[[122 117 130  99]
 [140 135 143 123]
 [141 143 131 120]]	120

[[118 109 118 107 119 153 109]
 [118 111 118 112 129 150 112]
 [141 150 142 152 131 101 151]]	151

[[106 133 117 109 119]
 [101 150 122 107 126]
 [105 135 117 108 120]]	120

[[145 100 154 135]
 [149 124 125 112]
 [111 111 134 110]]	110

[[150 109 115 140 138]
 [145 129 133 123 119]
 [130 140 139 117 107]]	107

[[126 118 128 127 114]
 [124 111 128 128 129]
 [123 104 129 127 132]]	132

[[129 116 129 121 120 135 117]
 [122 130 122 129 134 130 131]
 [157 152 151 152 111 157 148]]	148
---
[[136 124 116 121 129]
 [139 124 123 114 136]
 [145 123 131 105 143]] gives 129, 145

[[137 130 132 127 107 149]
 [124 114 116 127 110 145]
 [108 111 110 125 100 151]] gives 149, 108

[133 133 122 120 102] gives 102, 133

[148 119  98 122 104 133] gives 133, 148

[152 119 113 115 150] gives 150, 152

[[125 140 128 107 118 125]
 [124 134 127 128 126 129]
 [144  99 135 135 146 124]] gives 125, 144

[105 111 137 108] gives 108, 105
---
array([[111, 111, 156, 103],
       [152, 143, 107, 134],
       [109, 106, 143, 119]]) 106

array([[127, 134, 111, 120, 121, 126],
       [117, 118, 148, 137, 135, 118],
       [124, 116, 154, 130, 130, 124]]) 130

array([[143, 132, 106, 130, 113, 137],
       [154, 108, 120, 126, 102, 130],
       [147, 117, 144, 101, 107, 102]]) 101

array([[122, 129, 122, 136],
       [130, 123, 143, 125],
       [135, 121, 150, 127]]) 121

array([[103, 147, 109, 147, 106, 108],
       [105, 142, 108, 148, 106, 144],
       [119, 133, 123, 132, 119, 128]]) 132

array([[125, 124, 128, 126],
       [128, 127, 127, 143],
       [127, 125, 129, 105]]) 125

array([[131, 137, 128, 105, 134],
       [126, 120, 129, 104, 133],
       [126, 120, 129, 128, 152]]) 129

array([[124, 122, 111, 124, 133],
       [150, 149, 138, 127, 134],
       [129, 140, 113, 143, 140]]) 113

array([[142, 131, 106, 129],
       [134, 139, 127, 145],
       [129, 119, 118, 112]]) 119
---
[[114 113 110 115 120 126 143]
 [155 139 142 138 125 142 144]
 [139 121 128 116 139 143 133]] value 121

[[142 135 128 130 154]
 [124 146 136 127 120]
 [115 123 147 127 114]] value 123

[[118 123 119 119 129]
 [120 145 120 119 134]
 [124 155 125 113 138]] value 155

[[133 129 131 118 122 135]
 [131 127 131 155 124 134]
 [139 149 115 130 124 135]] value 149

[[128 124 136 150 128 132 132]
 [124 128 115 155 132 114 128]
 [134 122 147 154 129 123 128]] value 122

[[151 153 148 139 156 107 140]
 [148 152 157 145 156 106 133]
 [149 121 119 102 129 110 143]] value 121

[[109 113 115 143 141]
 [107 148 148 142 146]
 [109 120 124 145 145]] value 120

[[135 118 132 134 135 152 131]
 [145 116 136 137 121 151 119]
 [146 124 134 135 125 149 117]] value 124

[[126 136 121 133 132 148]
 [128 134 117 120 132 118]
 [120 140 127 151 125 123]] value 140

[[147 106  99 142]
 [124 122 132 128]
 [154 108  98 152]] value 108
---
[[151 122 152  98 130 129 128]
 [115 139 151 127 127 122  99]]
151

[112 124 137 140 103 146 107]
137

[[127 153 143 120 125 150 119]
 [117 134 142 128 126 140 107]
 [129 157 142 119 122 151 122]]
142

[115 157 129 143 133 138 131]
129

[117 137 120 123 106 113 108]
120

[105 158 121 107 106 153 155]
121

[[122 116 128 133 128 128 116]
 [128 103 134 131 140 125 109]
 [142 116 133 122 139 128 117]]
133
---
[109 150 147 125 150 122 116] ⇒ 109
[131 123 110 115 156] ⇒ 131
[113 122 154 153 146] ⇒ 113
[118 107 129 109 123 135 115] ⇒ 118
[103 130 122 126] ⇒ 103
[145 109 107 130 145 122] ⇒ 145
[ 99 102 149 100] ⇒ 99
---
[116 128 102 105 135]	135
[144 150 150 149]	149
[105 121 144 139 127 130 129]	129
[142 107 134 145 133 122]	122
[125 139 129 128 155 119]	119
[103 107 109 149 118]	118
---
123,106,131,146,123,116,139
132,101,130,146,129,133,148
100,124,131,134,99,119,111
-> 123

158,147,157,140
147,142,148,141
-> 158

124,149,134,125,129 -> 124

126,122,123,108,147,153 -> 126

123,144,136,137,156,99,147 -> 123

132,153,113,140,136,143 -> 132

154,141,136,115 -> 154
---
[[120 144 125 143]
 [129 112 149 129]
 [131 138 106 119]] >> 120, 119

[[131 133 136 129 135 131]
 [135 138 153 135 136 140]
 [131 133 138 131 133 132]] >> 131, 132

[143 107 104 112 134 148] >> 143, 148

[115 114 120 100 143] >> 115, 143

[[102 113 118 140]
 [110 118 121 136]] >> 102, 136

[100 146 106 138] >> 100, 138

[107 154 151 108] >> 107, 108

[[131 117 106 118]
 [146 146 135 153]] >> 131, 153
---
[118 106 121 108 117 131] result: 118, 131

[100 136 142 144 131 129] result: 100, 129

[[153 128 129 111 102]
 [134 140 134 111 104]
 [130 100 153 111 129]] result: 153, 129

[[129 141 157 135 138]
 [155 117 137 130 130]] result: 129, 130

[[127 107 113 109  99]
 [117 129 119 101 113]
 [142 100 124 152 137]] result: 127, 137

[[129 132 128 124]
 [130 121 127 132]
 [129 144 127 105]] result: 129, 105

[125 104 111 133 142] result: 125, 142

[[152 111 151 149 151]
 [147 113 150 149 148]
 [118 142 117 118 116]] result: 152, 116
---
[100 115 123 107 112 152] >> 152, 100

[[143 132 109 118 137]
 [153 104 115 119 149]
 [118  99 117 110 126]] >> 137, 118

[146 149 150 151] >> 151, 146

[101 139 156 104 120 115] >> 115, 101

[157 149 126 101] >> 101, 157

[155 135 134 153] >> 153, 155

[[100 123 134 143 141 110]
 [131 129 135 141 141 101]] >> 110, 131

[[110 115 146 105 140 140]
 [142 138 113 152 115 111]] >> 140, 142

[156 146 153 142] >> 142, 156

[117 152 119 143 151 131 153] >> 153, 117
